Each row below holds a small network's activations on one input, seen along a few directions.
Each table varies a few parts of the input and shows all the possible inputs, shuffled.
Descriptions start from the smaller parts, as in this example, which fits no table here: one of 3 separate values, together with either a single point or one of 9 places along a line or (one of 4 places along a line, together with one of 8 places around a ring).
Shared parts are said once, and a part with two or three values counts as separate values.
(in the rows, 128 means zero)

Other details of the inputs vary at random and push rows far along two fixed directions, the same in every table; ignore that.
To show where, the next rows are all for the same input, with only those details redrawn:
[136 104 122 132 136 131 117 145 127 111 108 126 119 137 136 114]
[  8 160 123  88 105 215 238 125 223 185 175 122 190  62 202 143]
[136 103 123 132 136 130 117 144 127 110 109 126 119 137 136 114]
[137 103 122 132 136 130 117 144 126 111 108 126 118 138 136 114]
[136 103 123 131 135 131 117 145 126 111 108 127 118 138 135 116]
[137 103 123 132 135 130 116 144 126 110 108 126 118 138 136 114]
[137 103 123 132 136 130 117 145 126 110 108 126 118 137 135 114]
[170 241 169 140  25  51 131  86 126 133 188 105 107 119  92 161]

Table:
x1: [132 109 119 130 167 138 110 127 105 132 120 139 130 137 118 134]
x2: [135 102 120 131 136 127 119 142 124 112 106 129 118 135 133 112]
x3: [134 106 117 126 167 133 110 125 103 135 118 141 135 135 113 130]
x4: [169 234 166 134  28  37 137  79 120 140 183 110 113 115  86 155]
x5: [131 109 126 134 170 139 110 122 111 132 116 142 127 145 109 129]
x6: [  7 157 122  84 108 206 242 122 219 189 171 124 191  57 198 139]
x7: [135 103 122 132 134 131 115 146 127 111 109 126 121 136 134 114]
x8: [134 110 119 133 165 142 108 128 106 129 122 139 128 139 119 134]
x9: [135 112 121 134 164 145 103 133 108 127 123 136 130 141 119 135]
x10: [132 100 128 132 139 125 121 135 130 115 102 132 118 140 124 108]
x11: [168 242 164 135  58  54 127  65 101 156 197 119 123 119  71 176]
x12: [137 103 123 133 135 129 116 144 126 110 108 126 119 138 136 114]
x13: [135  97 119 126 137 118 122 139 121 118 104 131 126 131 128 109]
x14: [136 112 122 134 165 145 106 132 107 127 123 136 128 141 120 136]
Q: Describe the family of inputs behind these rows.
A: one of 2 separate values, together with either a single point or one of 6 places along a line
Q: Changing only the choice among 2 separate values turns x7 into x9. The same change can be made to x12. Which row results?
A: x14

Table:
x15: [105  16  83 116 208 181 115 179 126 110  64 146 147 133 158  84]
x16: [148 132 124 129 130 108 113 126 108 128 129 129 126 132 115 131]
x17: [ 88 175 139 116 106 141 172 103 162 163 164 127 152 105 131 145]
x18: [142 128 131 135 129 112 115 122 122 124 117 132 123 137 108 119]
x19: [148 128 127 131 139 118 106 124 100 127 132 131 127 136 116 142]
x20: [145 120 127 126 121  95 128 122 105 119 117 128 110 127 127 123]
x21: [148 133 124 141 128 124 109 132 108 115 135 125 112 135 128 137]
x22: [144 136 135 138 124 123 109 129 127 109 123 123 109 139 122 125]
x23: [ 49  67 104 104 198 221 170 150 167 154 107 145 167 113 172 116]
x24: [139 121 137 131 124 100 131 115 117 120 113 131 105 134 118 119]
x25: [148 128 126 129 137 116 112 127 103 129 130 129 127 133 115 136]
x26: [146 121 127 134 108 110 113 142 118 117 123 123 118 135 127 125]
x27: [155 126 131 131 117 111 114 139 121 112 124 117 121 138 132 124]
x28: [149 130 141 136 119 116 117 131 132 112 120 121 116 145 124 120]
x29: [148 126 122 129 125 107 112 128 111 125 123 128 128 130 116 123]
x30: [ 88 165 143 121  84 141 171 120 172 152 157 120 143 107 141 140]
x31: [ 94 175 131 113  95 149 165 122 162 147 166 115 146  95 156 147]
x32: [ 90 177 139 128 103 156 167 110 161 150 169 124 137 108 143 151]
x33: [142 125 130 133 123 110 115 124 127 120 117 131 124 134 106 115]
x34: [143 131 138 137 141 120 107 116 110 127 129 134 120 145 106 137]
Q: Describe the family of inputs behind these rows.
A: one of 2 separate values, together with either a single point or one of 4 places along a line or one of 5 places along a line
Q: A walk changes only the place on the line of 5. It starts at x19 and steps to x25. List the rest of the walk in order.
A: x16, x29, x15
Q: List by row number the other rows that have the choice among 2 separate values in common with x24.
A: x17, x18, x22, x23, x28, x30, x32, x33, x34

Table:
x35: [102 137 134 124 124 144 150 120 141 145 142 130 136 120 138 141]
x36: [112 139 127 114 123 138 150 125 140 145 144 125 149 113 142 136]
x37: [131 119 120 130 122 129 127 141 131 121 124 124 129 128 139 120]
x38: [138 114 118 128 139 116 117 130 106 122 118 132 121 127 123 124]
x39: [138 115 132 133 130 121 116 132 122 111 112 127 109 137 129 121]
x40: [123 118 122 126 138 124 132 122 120 130 120 134 124 123 126 125]
x41: [129 118 131 124 139 127 132 124 127 130 120 132 130 133 126 124]
x42: [113 130 134 122 120 135 142 128 148 129 125 126 128 122 136 124]
x43: [123 118 123 125 137 123 131 123 125 132 118 135 128 125 120 120]
x44: [109 137 131 115 124 137 151 123 146 146 140 127 150 116 135 131]
x45: [130 120 125 124 123 130 123 141 132 119 121 123 128 126 137 123]
x46: [129 119 125 131 122 127 129 138 138 122 120 126 130 130 131 114]
x47: [144 114 125 127 141 120 118 131 109 121 120 129 122 135 129 129]
x48: [107 143 135 122 128 146 148 120 148 143 140 127 139 122 134 135]
x49: [151 109 130 133 145 113 111 126 105 116 112 131 113 145 120 124]
x50: [126 118 129 129 132 132 123 134 130 131 124 131 135 134 122 127]
x51: [136 121 125 139 144 132 111 126 116 117 120 133 115 137 120 127]
x52: [115 131 129 130 118 134 146 126 141 129 131 126 124 122 142 125]
x53: [179 242 168 149  44  50 114  74 113 132 186 114 103 128  68 162]
x54: [150 115 131 139 147 122 104 130 108 114 114 130 110 149 119 126]
x55: [120 137 128 125 132 142 136 129 131 135 139 125 133 123 139 138]
x56: [151 112 131 134 127 111 102 139 121 107 107 125 116 142 117 114]
x57: [117 137 121 127 131 145 129 130 136 133 139 129 139 118 132 133]
x58: [120 136 126 123 130 142 132 132 135 136 139 125 141 124 138 135]
x59: [106 146 123 125 127 151 144 124 139 138 147 128 137 111 139 140]
x60: [130 124 129 129 138 135 121 133 131 129 125 128 135 135 125 125]
x61: [126 125 124 132 137 138 118 131 131 126 126 131 134 130 120 123]
x62: [142 115 127 130 129 121 114 139 118 110 115 124 113 133 132 124]
x63: [152 110 125 136 136 118  99 140 106 117 117 130 121 145 117 127]
x64: [105 139 129 121 122 145 149 127 138 145 146 127 140 115 142 144]
x65: [117 130 119 118 125 128 138 127 129 139 133 129 141 112 131 128]
x66: [105 138 130 124 112 139 157 125 154 137 136 126 134 117 141 123]
x67: [137 114 132 134 137 124 115 129 119 124 117 133 120 144 116 126]
x68: [117 130 123 127 118 136 145 134 137 128 134 124 128 119 147 128]
x69: [149 111 122 131 136 105 106 130 109 120 110 133 123 136 107 114]
Q: Changing only one part turns x50 into x64. The same change can be made to x56. Which row results?
A: x62
Q: Describe the family of inputs behind these rows.
A: one of 5 places around a ring, together with either one of 2 separate values or one of 5 places along a line
Q: Which other rows does x65 become when the place on the line of 5 takes its other values? List them by row number.
A: x36, x57, x58, x63
Q: Which other rows does x52 become when the place on the ring of 5 takes its other values? List them by row number.
A: x37, x46, x66, x68

Table:
x70: [ 74 157 134 118 137 189 169 126 162 161 165 127 148 112 151 161]
x71: [ 62 140 154 116 129 167 184  98 189 161 139 138 151 119 137 127]
x72: [165  52 126 156 177 109  70 143 112  72  47 142  84 177  93  67]
x73: [169  40 106 140 177  96  66 157  72  97  58 145 103 164 100  94]
x74: [176 167 161 135  71  47 133  96 108 129 143 118 106 144 102 136]
x75: [ 68  16 105 117 252 216 127 148 145 140  59 162 145 150 144  94]
x76: [171 178 153 131  92  53 122  91  88 146 150 122 114 141  89 148]
x77: [ 93  25  71 117 249 222 117 175 107 129  95 148 157 131 181 120]
x78: [191  43 108 134 165  99  50 179 108  96  60 134 149 177  83  70]
x79: [194  47 121 140 162 115  65 175  84  66  68 121  91 174 143 105]
x80: [ 79 126 136  90 106 139 198 123 171 155 136 125 160  94 170 128]
x81: [ 76 149 144 122 114 185 179 131 177 144 156 124 143 117 164 147]
x82: [179  40 105 142 159  85  87 160  92  75  48 133  85 163 126  67]
x83: [ 77 142 110 100 153 154 183 101 132 187 161 142 177  86 144 149]
x84: [ 80  17  83 120 212 218 115 195 132 117  76 141 144 133 184 104]
x85: [ 68 139 104 103 134 153 171 112 141 179 157 144 177  73 136 141]
x86: [165 179 154 144  63  55 128 101 127 111 135 120  92 129  82 115]
x87: [ 72 148 109 118  74 167 175 148 183 124 141 111 135  84 185 116]
x88: [ 75 153 103 116 130 178 154 131 143 160 176 130 169  81 155 159]
x89: [173 194 154 158  60  84 111 120 127  97 149 109  84 135 104 132]
x90: [ 79  25 116 134 224 237 120 171 161 106  68 145 132 162 175  99]
x91: [173  68 126 170 172 136  52 162 112  58  61 130  77 182 114  85]
x92: [ 85 142 137 116 108 171 184 135 170 148 157 114 148 112 187 146]
x93: [ 76 163 114 118 154 194 161 116 143 164 179 138 162  98 142 167]
x94: [167 164 151 138  52  45 123 104 118 119 139 122 104 130  95 129]
x95: [ 68 164 142 125 146 197 157 112 174 162 162 129 148 122 145 160]
x96: [170  37  93 144 141  85  78 166 100  64  43 134  82 150 118  61]
x97: [175 175 153 120  87  46 119  99  94 137 146 117 118 128  90 150]
x98: [ 79 140 111  88 146 149 178 108 135 178 157 136 183  73 145 148]
x99: [180 189 152 144  90  79 104 111  92 130 168 109 105 146 110 166]
x100: [ 92 153 123 108  98 179 146 162 195 155 162 110 201 111 149 127]
x101: [170 209 146 158 122 107  81  82  96 131 177 133 111 144  72 173]
x102: [174 178 151 151  49  75 106 123 117 104 153 109  97 137 116 146]
x103: [175 174 142 124  49  36 129 110 120 105 130 110  98 114 110 113]
x104: [168 173 169 142  77  62 128  91 117 125 143 126 100 146  79 137]
x105: [ 66 143 136 105 140 165 186 106 158 179 147 140 156 105 131 141]
x106: [169 188 141 138 116  74 110  74  80 149 161 142 119 125  56 156]
x107: [163 195 148 145 125  82  99  60  92 149 159 144 118 136  51 155]
x108: [180 188 145 150  52  69 115 123 118  99 149 100  88 133 128 131]
x109: [ 86 153 110 100 142 175 160 128 137 160 177 123 174  82 165 165]
x110: [ 85 148 118 105  86 161 180 148 181 126 143 104 140  82 194 123]
x111: [189  56 114 136 184 120  54 173  66  82  76 125  99 172 130 117]
Q: Changing only one part turns x73 into x84. The same change can be made to x86. Which row results?
A: x89
Q: Changing only one part turns x88 into x85. The same change can be made to x79. Which row results?
A: x80
Q: Describe the family of inputs behind these rows.
A: one of 2 separate values, together with either a single point or (one of 4 places along a line, together with one of 5 places along a line)
Q: Which other rows does x72 become when the place on the line of 5 takes its other values? List them by row number.
A: x82, x86, x96, x103
Q: Which other rows does x110 become when the choice among 2 separate values takes its other values? List them by row number.
A: x103
